A small network was trained on made-up records. Each row is its average activation on records with the value named, seen along a few directions.
Related values have similar rows: they may be neighbours, one step apart, or belong to one group.
(in the rows, 500 means zero)
Strong random noise was added to every row along 8 fixed directions; ignore it. To show where, here is one row again and again, with new noise each time:
[383 553 467 581 717 598 577 575 405 648 104 549 493 336 732 816 756 563
 544 404 501 680]
[854 520 771 489 470 497 398 472 150 669 557 274 767 287 401 359 684 452
 677 593 355 511]
[362 389 456 523 511 511 507 598 495 420 443 510 454 483 520 635 491 617
 610 463 549 566]
[492 712 670 564 277 473 499 568 488 621 296 329 610 331 508 454 540 337
 258 634 418 349]
[449 550 509 542 607 553 596 386 679 499 536 405 446 496 706 717 714 352
 692 652 656 590]
[547 460 323 228 664 751 471 314 645 711 598 362 427 657 625 852 453 291
 958 655 724 653]
[431 379 534 229 463 452 461 626 345 574 390 423 308 466 471 622 592 538
 668 360 510 560]
[351 555 455 393 482 451 527 409 697 460 469 495 279 552 607 588 692 340
 443 513 639 489]
[270 497 434 523 380 425 566 748 476 469 341 662 451 506 375 508 274 656
 347 469 426 288]
[607 488 617 266 637 294 609 438 371 548 683 590 283 526 461 427 865 434
 718 484 496 388]


Field RILU:
niva: [460 598 314 640 368 663 437 273 919 361 618 422 580 720 580 357 234 306
 202 639 704 522]
bug: [271 571 365 401 405 645 562 671 622 663 211 444 448 506 551 807 215 470
 468 562 535 444]
visim: [566 521 617 137 376 325 550 478 556 674 769 444 273 606 396 513 402 282
 671 526 450 277]
dede: [446 276 457 336 498 596 396 453 540 341 463 278 301 532 632 548 669 533
 635 271 712 852]
vipa: [343 584 534 535 848 347 885 586 553 621 477 799 247 527 736 870 747 550
 725 444 410 440]
tozu: [504 434 355 761 497 564 399 442 598 218 561 599 600 588 477 244 352 691
 122 376 509 624]
zas: [695 515 688 524 524 433 471 331 531 445 693 335 535 498 574 397 572 359
 599 531 490 712]
muzu: [403 340 454 168 514 500 443 457 571 436 570 351 177 567 584 713 688 424
 812 394 670 697]
luv: [555 421 513 568 837 555 610 535 378 504 425 487 432 425 727 635 832 646
 777 402 589 782]
meb: [569 369 343 448 559 688 335 432 445 590 476 535 616 567 465 601 250 551
 549 383 491 689]
A value of RILU combines one of 2 hidden first parts with one of 5 second parts; all combinations occur once.
tozu and visim share the first part; tozu and niva share the second. Which value has the first part of niva and the second part of visim?
Answer: vipa
dede and bug share the first part; dede and luv share the second. Which value has the first part of luv and the second part of bug?
Answer: muzu

Field MULO:
tizif: [618 464 534 603 485 419 417 320 603 365 677 424 587 490 503 358 495 479
 433 509 512 602]
mil: [623 640 525 781 606 712 508 407 477 624 246 439 828 374 716 611 489 445
 373 504 432 725]
lir: [571 615 504 402 477 487 483 419 485 502 470 530 415 591 505 279 631 371
 230 450 504 495]
lozu: [417 483 698 404  61 252 311 634 599 350 542 326 339 403 323 242 322 474
 153 411 431 354]
mevi: [610 494 595 419 275 561 371 432 609 471 720 201 507 564 474 318 430 326
 468 603 597 535]
tuve: [443 725 275 398 535 762 485 347 614 806 161 476 604 578 591 725 418 212
 402 702 632 452]
giga: [365 539 508 772 516 599 456 625 509 427 259 383 519 309 682 606 713 635
 362 446 525 657]
lovov: [498 504 395 550 593 486 552 411 487 445 586 807 590 572 382 510 431 523
 525 540 425 352]
vuv: [453 177 468 271 282 491 231 580 411 284 659 335 385 501 281 396 416 655
 647 351 578 598]
gure: [301 557 538 473 408 406 684 623 620 587 449 474 398 509 553 738 413 431
 616 587 497 325]
A value of MULO combines one of 2 hidden first parts with one of 5 second parts; all combinations occur once.
vuv and giga share the first part; vuv and gure share the second. Which value has the first part of gure and the second part of giga?
Answer: lozu
lovov and tizif share the first part; lovov and tuve share the second. Which value has the first part of tuve and the second part of tizif?
Answer: mevi
